A small network was shown many inputs. Here are its activations along a few directions, one row for each input.
Each table varies a few parts of the input and shows all the possible inputs, shuffled.
A made-up example of a description, with smaller parts first: values(3) and (point or ring(9) or (ring(5) and line(6))).
Shared parts are said once, and a part with two or three values counts as separate values.
(in the rows, 128 means zero)

Other details of the inputs shift rows strongly along three fixed directions, in all tables alike. That doesn't count.

Table:
r1: [ 94 149 108 123  98  84 104  98  90 106  91 154]
r2: [120  68 146 200 142 137 154 121 126 158  75 177]
r3: [ 84  89 198  96  96 178 154 182 109 170 195  97]
r4: [169  57 134 143 168 140 120 131 131 171  66 188]
r5: [ 65 166 132 177  53 102 151  95 101 106 106 151]
r6: [173  76 119 124 177 131 108 141 136 159  82 169]
r7: [ 61 180 161 119  30 133 154 138 102 123 178 110]
r8: [178 152  51 117 188  71  75  97 140  88  77 140]
r9: [166 182  66 126 128  82 100 101 142  94  81 154]
r10: [ 66 142 136 160  59  98 133  89  83 118  83 174]
r11: [166 168  68  68 182  85  73 118 137  78 142  88]
r12: [153  88 127 162 152 140 140 144 144 160  89 166]
r13: [167 177  91  88 172 113 105 125 156  80 186  57]
r14: [ 84 153 109 123  91  82 104 102  87 106  94 151]
r15: [ 96  72 179 220 104 158 183 116 120 166  99 173]
r16: [187  85 116 133 227 150 128 155 173 133 156  87]
r17: [189 161  48 117 183  67  74  79 141  78  69 146]
r18: [120  65 170 163 108 150 147 126 109 182  78 196]
r19: [ 96 166 107 120  74  90 110 119 100 118  93 164]
r20: [139 188  96  83 132 116 113 161 150  98 186  69]
r21: [116  90 178  99 116 164 137 160 114 166 166 117]
r22: [119 162 117  60 137 112  98 134 117  92 187  64]
r23: [130  76 136 179 161 137 144 133 135 151  98 151]
r24: [117 175 116 104 116 110 117 115 124  91 169  87]
r25: [188  56 104 130 228 122  95 128 142 146  79 152]
r26: [153  98 136 147 179 153 146 145 157 132 158  95]
r27: [ 70  80 210 114 103 177 160 160 100 162 203  86]
r28: [122 154 105 129 111  88 104  82 105 101  91 154]
r29: [ 83 107 190 148  93 186 187 192 137 165 203  90]
r30: [115 165  96 169  88  96 133 115 126 118  76 174]
r31: [ 64 189 134 132  76 122 151 145 122  93 201  66]
r32: [ 46 184 153 119  26 126 153 150  99 120 176 109]
r33: [143  94 152 114 150 164 141 167 143 156 161 108]
r34: [115  60 151 185 142 139 148 124 118 162  79 176]
r35: [168  78 141 163 158 152 144 134 148 166  95 165]
r36: [120 164 104 174  80 101 139 103 126 117  74 179]
r37: [108 179 113  52 105 108  97 156 113 106 180  81]
r38: [181 186  82  99 152 113 110 129 163  94 156  94]
r39: [229 119 159  72 197 228 143  97 198 140 172  73]
r40: [ 80 162 122 119  53  92 114 115  85 123  90 173]
r41: [187 121 175  95 178 224 155  80 179 127 182  63]
r42: [148  94 137 110 166 153 129 175 146 155 156 108]
Description of these inputs: values(2) and (point or (line(4) and line(5))).
Changing only the values(2) part turns r13 into r35. The same change can be made to r26. Which row results? -> r36
Changing only the values(2) part turns r8 into r42. The same change can be made to r2. Which row results? -> r12
Change only the values(2) part in r25. List by row number the other rows that result. -> r19
Change only the values(2) part in r7. List by row number the other rows that result. -> r24
